Each row below is a small network's average activation on inputs in which a field has the value named, seen along a few directions.
Related values have similar rows: they may be neighbours, one step apart, or belong to one group.
In the rows, zero is written as 500.
Random noise pushes rows far along 10 fixed directions. That doesn't count. These rows show it; they differ only by the noise:
[667 527 566 585 595 481 514 470 686 462 576 425 561 653 436 660 456 585
 472 600 576]
[431 420 727 574 607 554 773 603 929 538 540 446 549 472 637 773 586 453
 484 738 436]
[660 507 641 727 703 408 460 383 575 400 573 523 643 751 351 745 512 539
 357 392 612]
[717 820 496 598 268 454 356 347 677 390 425 350  89 546 356 506 346 393
 420 797 722]
[403 805 539 726 438 210 421 367 465 597 662 463 426 559 241 510 174 560
 614 486 503]
[394 474 545 432 254 765 306 621 598 378 416 499 524 508 423 289 649 601
 340 527 440]
[603 362 449 645 494 459 610 457 586 465 535 498 534 559 637 539 578 433
 420 554 700]
[682 410 535 484 568 553 592 603 812 513 413 280 637 457 583 436 577 596
 608 675 579]
[601 551 706 477 663 458 718 321 695 558 559 646 233 426 639 625 398 252
 445 650 422]
[360 381 644 684 389 634 525 351 533 336 750 533 668 607 518 373 770 559
 330 695 427]
[400 324 310 487 510 538 429 782 551 494 309 444 718 535 428 517 529 614
 572 306 695]
[294 415 517 632 713 382 733 244 452 438 709 558 503 485 489 523 542 341
 668 749 548]


Field Sumik:
b20: [560 525 726 467 474 545 328 498 475 543 656 489 618 642 387 411 465 716
 372 313 331]
b16: [391 284 339 563 313 625 505 579 352 412 454 548 676 611 493 557 765 694
 429 403 640]
b13: [590 599 618 528 648 554 497 330 545 264 364 547 240 474 474 710 530 289
 410 657 469]
b1: [938 409 434 366 691 683 553 377 635 246 394 188 482 621 649 647 773 432
 477 977 714]
b9: [504 545 544 802 510 416 416 398 427 432 823 660 633 806 360 824 485 541
 253 447 556]
b7: [238 409 306 506 351 462 567 540 370 445 452 629 335 491 559 499 672 264
 409 540 672]
b12: [466 625 711 227 676 664 482 431 544 524 508 499 423 338 367 258 566 528
 642 614 267]
b4: [567 463 610 572 610 442 519 302 446 531 649 331 621 472 568 278 525 510
 594 673 468]
b19: [475 599 693 388 797 543 379 463 433 521 354 681 428 310 298 432 439 400
 513 199 240]
b10: [749 752 798 635 433 423 613 540 899 507 430 145 485 488 444 542 644 625
 498 756 421]
b11: [758 580 487 508 408 609 396 305 627 299 563 238 414 468 540 240 599 453
 542 921 593]
b18: [509 213 522 551 511 593 654 303 227 463 702 659 625 504 837 418 711 443
 262 347 387]
b2: [484 615 411 680 617 240 477 595 593 428 129 207 531 351 438 453 537 305
 810 508 777]
b22: [465 459 586 406 705 530 549 255 378 506 726 440 594 465 518 439 444 588
 691 679 302]
b24: [500 572 403 443 363 414 484 579 515 526 341 393 402 493 513 587 491 374
 583 599 731]
b3: [362 378 691 142 754 828 508 386 308 273 392 954 253 413 459 413 741 226
 341 453 137]
b25: [560 537 693 532 295 633 451 486 509 355 450 599 424 660 537 693 721 441
  92 503 464]
b15: [290 487 319 268 422 724 412 597 333 411 681 600 599 604 357 330 506 655
 585 662 321]
b5: [402 567 457 742 623 315 656 186 253 475 850 485 671 492 429 415 551 625
 762 732 418]
b14: [429 431 576 486 647 701 328 641 541 414 468 659 704 680 379 882 495 673
 327 239 386]
b8: [390 375 473 438 685 600 623 667 574 391 225 518 509 473 615 683 660 344
 519 437 487]
b6: [377 556 503 504 438 356 497 593 391 619 507 592 430 514 583 631 354 331
 466 308 465]
b23: [604 227 177 712 533 354 629 214 224 408 626 221 769 402 545  83 808 580
 849 760 891]
b17: [565 382 794 481 590 598 526 487 546 636 582 580 703 483 589 545 592 624
 286 230 235]
b21: [204 535 443 482 639 347 536 412 307 529 467 508 433 422 305 663 454 430
 684 453 487]
Sumik is arranged as a network in which each value has 4 neighbours.
Name the neighbours of b15, in listed order.
Answer: b9, b7, b2, b3
Name the neighbours of b23, in listed order.
Answer: b16, b12, b19, b17
Name the neighbours of b4, in listed order.
Answer: b20, b11, b22, b6
Name the neighbours of b25, in listed order.
Answer: b1, b10, b24, b21
A value of Sumik combines one of 5 hidden first parts with one of 5 second parts; all combinations occur once.
b1 and b22 share the first part; b1 and b25 share the second. Which value has the first part of b25 and the second part of b22?
Answer: b17
b18 and b4 share the first part; b18 and b5 share the second. Which value has the first part of b5 and the second part of b4?
Answer: b9
b2 and b8 share the first part; b2 and b15 share the second. Which value has the first part of b15 and the second part of b8?
Answer: b3
